These are the activations of a small neural network, seen along a few directions. Each row is one input.
In each table, some parts of the input vary, and every possible input appears once, in random order.
A made-up example of a description, with smaller parts first: one of 2 separate values, together with either a single point or one of 11 places along a line or (one of 5 places around a ring, together with one of 6 places along a line).
Shared parts are said once, and a part with two or three values counts as separate values.

Other details of the inputs shift rows strongly along two fixed directions, in all tables alike. That doesn't count.

Rows:
x1: [ 1 -8 -5 -2  1  4  0 -3 -7  1  3 -3]
x2: [  2 -10  -5  -5   1   1   2  -6  -8  -4   3  -1]
x3: [ 4  8  5  5  3 -4 -6  4 11  0  6 -5]
x4: [ 7  2  0 -8 -2 -1 -3  3 -3  2 -3  4]
x5: [ 3 -5  8 -1 -2  2 -3  1 -5  2 -1  1]
x6: [ 3  3 -9 -1 -2  1 -2 -3 -7  2 -3  0]
x7: [-1 -7 -6 -1 -2  3 -3 -1 -7  3  5 -2]
x8: [-2 -4  6  3 -4 -1 -7  1 -4  1  0  7]
x9: [-1  3 -9  1 -3 -1 -4 -4 -8  0 -3  4]
x10: [  6  -1   0 -10   0  -4   1   0  -3  -2  -3   6]
x11: [ 4 -9  2 -5  1 -1 -1  0 -3  5  4  1]
x12: [-62  -8   8 -28 -17   9   7 -33  54  26 -45  -8]
x13: [ 6  4  7  0  8 -5  1 -1  9 -8  6 -2]
x14: [-1 -1  4  1  6 -8  5  3 -1 -6  1 -9]
x15: [-3  0 -6  3 -5  4 -6  2 -7 -5 -2  4]
x16: [ 3 -1  1 -2 -5  1 -7  6 -2  2 -1  3]
x17: [ 1  3 -2 -3 -4 -5 -7  3 -2  1 -1  9]
x18: [ 3  0 -7 -8  0  2  3 -3 -7 -7 -4  2]
x19: [ -8   3   1   9   1 -10  -3   7   0  -1   2  -6]
x20: [ 3 -8  8 -4 -1 -1  0 -1 -5 -2  0  4]
x21: [ 1  3  3  5  5 -5 -4 10  6  2  3 -6]
x22: [ 5 -3 -4  1  1  3  1 -5 -8  1 -4 -3]
x23: [ -2  10   1   5  -3  -3   1   4   0   1   8 -12]
x24: [ 0  0 -6  0 -5  7 -5  3 -6 -2 -2 -1]
x25: [ 2 12  3  5 -1 -2 -3  1  7 -1  9 -9]
x26: [-64  -2  -3 -35 -20  19   7 -31  52  21 -47 -15]
x27: [  0   1   3   4   5  -4   2   7  -1  -1   2 -12]
x28: [-7 10  1  9 -2 -6  0  3 -1 -3  8 -6]
x29: [-1 -7  0 -1 -2 -5 -6  0 -2  4  6  6]
x30: [ 0  9  4  8  3 -7 -8  2 10 -4  6  0]
x31: [ 2 -4  6  1 -3  1 -5  3 -4  5  1  3]
x32: [ 4  3 -2 -6 -3 -2 -5  5 -1  5 -1  5]
x33: [ 5 -5 -4 -2  2  0  3 -8 -8 -3 -4 -1]
x34: [ 4  0 -7 -5  1  0  3 -7 -8 -4 -4  2]
x35: [ 6 -3  1  0 -1 -3 -3  0 -3  8 -1  2]
x36: [-3  4  3  8  5 -9 -6  8  6 -2  2 -1]
x37: [  0   5   5   0   1  -5   7  -1  -1  -8   6 -10]
x38: [ 0 -2 -6  5 -2 -1 -3 -5 -8  1 -2  2]
x39: [ 5 -2  3 -4 -3  3 -3  5 -3  0 -4  3]
x40: [ 4  1  5  3  7 -5 -2  8  5 -2  1 -8]
x41: [-32  22  -1  24  64  61  75  31   5  34  17  82]
x42: [ 2 -3 -5 -4 -2  5  1 -1 -8 -9 -4  1]
x43: [ 2 -1 -5 -2 -3  8 -2  1 -7 -5 -4 -2]
x44: [-1  4 -9 -1 -4  1 -5  0 -7 -3 -1  5]
x45: [-2 13  3  8 -1 -5 -4 -1  6 -5  9 -3]
x46: [ 7 -4  3 -2  2 -2  1 -2 -3  5 -3  1]
x47: [ 7 -1  0 -7  1 -5  2 -4 -4  0 -3  5]
x48: [  0  -7   1  -1  -1   4   1  -4 -10  -7  -1   0]
x49: [ 4  2 -8 -5 -2  4 -1  0 -8 -3 -4 -1]
x50: [ 5 -1 -2 16 -8 -5  1  2 14 -7  6  1]
x51: [-4 -6 -6  1 -2  0 -4 -3 -7  0  5  2]
x52: [ 4 -2  6 -1  8 -8  1  4  5 -7  1 -6]
x53: [ 10  -5   1   9  -3  -4   8  -1  14 -10   5  -2]
x54: [ 9 -4  0 11 -6 -1  5  2 15 -6  4 -5]
x55: [  5   8   6   0   4  -3   4  -4   5 -10   9  -6]
x56: [ 8 -1 -2 13 -7 -1  4  5 15 -3  7 -2]
x57: [ 5  2 -7 -3  0  2  0 -4 -8  0 -5 -1]
x58: [ 3 -2 -6  2 -1  2 -1 -3 -7  4 -2 -2]
x59: [ 8  1  0 -5  0 -3 -1 -1 -4  4 -4  3]
x60: [ 4 11  6  3  3  0  1 -1  6 -4  8 -9]
x61: [ 5 -4  3 -6 -1  0  0  2 -4 -4 -3  6]
x62: [-5 -3 -1  5 -5  4 -6 -2 -9 -3  0  2]
x63: [ 7  6  7  3  6 -3 -3  2  9 -3  4 -6]
x64: [ 6  2 -2 -3 -2 -4 -4  1 -3  6 -2  4]
x65: [ 7 -6  3 -4  2 -4  3 -5 -4  1 -3  3]
x66: [  1  -5   1   2  -2   7  -2  -2 -10  -3  -2  -3]
x67: [ -2   3   1   7   2  -6  -1  10  -1   3   4 -11]
x68: [  5 -11   2  -7   1  -4   1  -3  -3   0   4   3]
x69: [ 2  2 -2 -1 -3 -6 -5 -1 -3  4 -2  9]
x70: [ 3 -8  0 -3 -1 -2 -5  2 -2  7  6  2]
x71: [  0   8   4   3   1  -1   4   3  -1  -3   6 -12]
x72: [-2 -3 -1  4 -3  7 -4  1 -9  0  0 -1]
Each input here is: one of 4 places along a line, together with either a single point or one of 5 places around a ring or (one of 2 separate values, together with one of 6 places around a ring).
Q: Changing only the place on the line of 4 turns x16 into x41. The same change can be made to x56. Which row results?
A: x50
Q: Changing only the place on the line of 4 turns x52 into x40. The same change can be made to x61. Which row results?
A: x39
Q: Change only the place on the line of 4 in x4. List by row number the other rows that result.
A: x10, x17, x32
Q: A walk changes only the place on the line of 4. It starts at x47 and steps to x59. List the rest of the walk in order.
A: x64, x69
Q: Change only the choice among 2 separate values in x61. List by row number the other rows that result.
A: x42
Q: A walk changes only the place on the ring of 6. It starts at x57 and steps to x49. List the rest of the walk in order.
A: x43, x66, x1, x22
